These are the activations of a small neural network, seen along a few directions. Each row is one input.
In each table, some parts of the input vary, and every possible input appears once, in random order.
Descriptions start from the smaller parts, as in this example, which fits no table here: one of 5 places around a ring, together with either a single point or (one of 2 separate values, together with one of 4 places along a line) or one of 9 places along a line.
Shared parts are said once, and a part with two or three values counts as separate values.

Table:
x1: [  9   5  23 -11 -35 -14  -3   2   2  11 -26  21   7  -1  26  19 -29  29
   4]
x2: [  8 -13  13 -10  -3 -28  12 -25  28  -8  33 -59   9  -3  22 -20  17 -16
 -12]
x3: [ 23  -8  31 -10   7   5 -28   5 -18  29   8 -21  -6   1   0 -24  -7 -20
  27]
x4: [ 25   5  21 -14  -5   3 -36 -12   3  33  -3  -3  10 -10   5 -22 -17 -10
  12]
x5: [ 19 -16   7   0 -43   4   5   2 -27   5 -38  31  17  -8 -17  -4   4  33
  12]
x6: [ 16   0   8 -10  17 -36   8 -19  20  36   2 -20   3   3  27   1   2 -14
 -17]
x7: [-42 -41 -40  26  19   8 -24  -2  20 -19  43 -52 -34  -8   5   5  11 -31
  -5]
x8: [ 39   9   7  -5  39  -4  37 -22  -4 -23 -11  -3   0 -24   7   3  28  -9
 -29]
x9: [-44  33 -38  33  -8  33  41  20  13  -7 -19  23   6  28 -21   1 -15  30
 -11]
x10: [ 12 -16 -14  -8   3 -24  37   4 -17  -6 -35  14  15  10  23   2   6  41
  -4]
x11: [  7  12  26 -10 -14 -22 -18 -36  24 -16  30 -38  25 -10   5 -11  -4 -10
  17]
x12: [ 11 -21  34  -1 -22 -10 -19  12 -39  16 -17  13 -14  12  -6 -13 -14  16
  10]
x13: [-42 -28 -26  16  34  -3  -9   9  21  13  25   8 -39   6  14  11   3 -39
   9]
x14: [ 16 -26  15   2 -30  -3   6   7 -54   5 -30  17   2  12 -31  -5  11  18
  17]
x15: [ 40  32  12 -20  17   4  15 -26  -5 -18 -11   5   3 -29 -21  13   8   8
   4]
x16: [-43 -23 -33  19   3   9  19  12   0   5  13  38 -50  37  25  16 -10  -3
   5]
x17: [  0 -26 -31  21  46  22   4  25  19 -52  -5  15 -23  14 -22  25  19 -44
 -22]
x18: [ 15 -10  22  -6 -39  -3 -20   5 -13  17 -24  29   5  -6   9  -9 -21  25
   2]
x19: [-26 -24 -50  27   4  28  33  10  -2 -13 -11  37 -36  56   4  18  10   6
   8]
x20: [-75  25 -16   5  14  13 -29  -7  29 -15  30 -44  11 -14  -5  -5  18 -12
 -17]
x21: [-59  23 -19  17  -8  21  25  23  14  16   6  25  -2  11   0   5 -34  22
 -20]
x22: [ 23   3  16   2 -17  -4 -41 -20   2  -6  43 -30  33 -12   3 -28   6  -7
  18]
x23: [ 16  16  24 -15  -1 -17 -18 -24  20  32  -8  -7  12  -7  11  11 -22  -7
   8]
x24: [-64  27  -9   4  30   6   1  17  41  25  19   0   5 -15  -9   4 -13 -14
  -9]
x25: [  6 -11   2 -15  -2 -39  16   7  -5  11 -18  10   3  15  39   5 -16  29
 -17]
x26: [ 13   1   6  -2 -34  -3  21   0 -12  -4 -43  24  17  -9   7  17  -6  40
  18]
x27: [ 24 -10  24  11 -11   1 -35   0 -21  -1  55 -51  18  -2   2 -13  16 -13
  21]
x28: [ 47  17   1 -30   4  17  -5 -10 -27 -11  -2  11   9 -27 -31  -6   9  -4
  -1]
x29: [-18  59 -26  10  29  18   9  34  39 -38  -8   6 -10  -8 -41   6  26 -10
 -25]
x30: [ 45   5  10 -26   4  18  -2   8 -53 -19   5  -1   4 -13 -30  -2  14 -35
  -3]
- What is each input in this table made of? => one of 5 places along a line, together with either one of 2 separate values or one of 4 places along a line
- A walk changes only the place on the line of 5. It starts at x2 and steps to x6. List the rest of the walk in order. => x25, x10, x8
- Which other rows agree with x24 in the place on the line of 5? List them by row number. => x3, x4, x6, x13, x23
- Which other rows does x20 become when the choice among 2 separate values takes its other values? List them by row number. => x7

Table:
x31: [-37   5  -2   2  10 -20 -14 -10  14  25  55 -62  16  -4  27 -20  -7 -13
   1]
x32: [ 39 -38  13  -7 -25   7 -34   0 -46  -7 -11   8  -1  -4  -8  -7   1  -8
  24]
x33: [-18 -15 -18  10 -23  28  20  27 -55   0 -26  72 -26  39 -14  25 -17  31
  18]
x34: [  2 -14   7  -3 -48 -47  47 -22   2  14 -56  22  17  33  44   4 -29  77
 -21]
x35: [ 81  29  33 -36  11  -9   4 -32  -8   5 -15 -11  27 -33  -8   0  11  -3
  -3]
x36: [ 27  34  14 -12  -4  15  -8 -14   2 -32  -9  -9  25 -27 -41  -6  15   3
  12]
x37: [-39 -37 -62  47  52  13  23   3  43 -35  39   1 -68  34  22  28   8 -49
  -9]
x38: [-57  17  -5  10 -20  14  -1  18  21  45 -19  27 -13  11   5  -5 -33  26
   1]
x39: [ 39   1  55 -31 -23 -43 -20 -19   6  39   8 -18  23 -10  36 -14 -26   5
  10]
x40: [ 59 -41  18 -17 -21  -7 -33  -4 -49   3 -10  13  -2 -12   6 -10   5  -6
  15]
x41: [-35 -35 -44  39  44  20  14  19  17 -12  20  16 -45  45   4  13  12 -34
 -10]
x42: [-56  14   6   7 -42  18  12   5  -3  31 -21  48  -1  13  12   9 -45  56
  -2]
x43: [-33   9   3  12 -16 -12 -30  -5  18  19  46 -47  18  -7  15 -15  -5  -2
   9]
x44: [ 64 -45  41 -24  10 -37 -12 -17 -49  16 -13 -10 -19 -17  16  -6  11 -24
  14]
x45: [  4  34   5  -3   0  18 -11 -10   6 -33  15 -17  16 -22 -42 -12  29  -8
   1]
x46: [ 36   4  44 -23 -36 -28 -32 -13   3  29   9  -7  32  -9  32 -18 -29  16
  11]
x47: [ 65 -44  31 -23  -5 -24 -22 -12 -48  12 -13   0 -11 -17  13  -8  10 -16
  13]
x48: [ -2 -38  -9  17  -7  18 -17   7 -21 -16  37 -28 -13  13 -16 -13  22 -28
   7]
x49: [ 20 -38   9   6 -25  11 -28   4 -38 -15  -6  -5  -7   4 -23  -3   9 -13
  29]
x50: [-27 -24 -32  26  19  27   6  33  -6   2  -2  31 -37  44 -12   5   3 -18
  -1]
x51: [  2 -38   2  16 -21  18 -25   7 -27 -16  20 -16 -12  12 -29  -7  19 -23
  19]
x52: [-15  39 -13   5 -14  30  42  27 -19 -11 -38  60  16 -13 -36  17 -20  38
 -13]
x53: [-48  27 -39  13  57  15  19  26  43 -34   3   4 -11   1 -14  19  21 -20
 -47]
x54: [-79  -2 -38  20  32  -5   1   0  57  25  18  -2 -11  12  24   7  -6 -13
 -10]
x55: [-59  21 -56  11  64   7  27  13  70 -58  17 -16 -34  -6   7  44  24 -40
 -51]
x56: [-68  10 -22  14   7   6  -4  14  35  38   0   9  -7  11  11  -5 -18   5
  -5]
x57: [-35  37 -30   9  37  22  18  33  23 -19 -12  19  -5  -4 -32   6   7  -3
 -34]
x58: [ 32 -50 -11  -1 -17 -25  53  12 -42  -8 -56  48 -15  34  28  19  13  69
   7]
x59: [-19 -13 -25  15  -4  27   7  38 -28  12 -23  49 -37  40 -22  10  -8  -1
  14]
x60: [ -1  37  -7  -5  13  15  -6  -9   9 -33  30 -28  13 -21 -29 -16  32 -14
 -11]
x61: [ 80  29  43 -40  24 -23  13 -39 -10  10 -17 -22  20 -32  -4   3  14 -15
  -3]
x62: [-87 -11 -58  18  39 -13  13 -19  85   0  31 -16 -32   1  38  29  -4 -31
  -9]
x63: [-26   9  19  16 -29  -7 -37  -4  14  16  30 -37  19  -7   4 -10  -7   4
  20]
x64: [ 53  33  18 -21  -7  15 -10 -19  -7 -19 -13   2  34 -30 -27  -7   5   8
  10]
x65: [ 40  11  -6  -5 -19 -17  84   0 -12 -19 -76  39  34   0  14  15  11  58
 -20]
x66: [  0  35  -8 -13  37  10   8 -13   6 -29  38 -45  10 -18 -11 -18  30 -25
 -22]
x67: [ 16   9  39 -10 -36 -13 -38  -9   5  19   5 -14  30  -9  20 -15 -28  18
  21]
x68: [ -6  11  32   5 -33  -8 -38  -6  11  13   7 -29  23  -9   7 -10 -19  13
  27]
x69: [ 76  30  22 -29  -6   4  -7 -24 -10  -5 -12   4  36 -32 -14  -6   6   8
  -1]
x70: [ 37  -2  64 -32 -10 -56 -11 -24   4  43   7 -25  17  -8  38 -12 -24  -6
  10]
x71: [-20  44 -22   4  11  25  25  38   6  -5 -34  36  -2 -10 -46   7  -9  13
 -19]
x72: [ -3 -41 -11  10  21  11   0   2 -23 -10  48 -44 -16  14   2 -18  17 -37
  -2]
- Changing only one part turns x61 into x70. The same change can be made to x71. Which row results? => x38
- What is each input in this table made of? => one of 3 separate values, together with either a single point or one of 5 places along a line or one of 8 places along a line
- A walk changes only the place on the line of 8. It starts at x31 and steps to x43. List the rest of the walk in order. => x63, x68, x67, x46, x39, x70
- A walk changes only the place on the line of 5. It starts at x52 and steps to x71. List the rest of the walk in order. => x57, x53, x55
- A walk changes only the place on the line of 5. It starts at x62 and steps to x54. List the rest of the walk in order. => x56, x38, x42
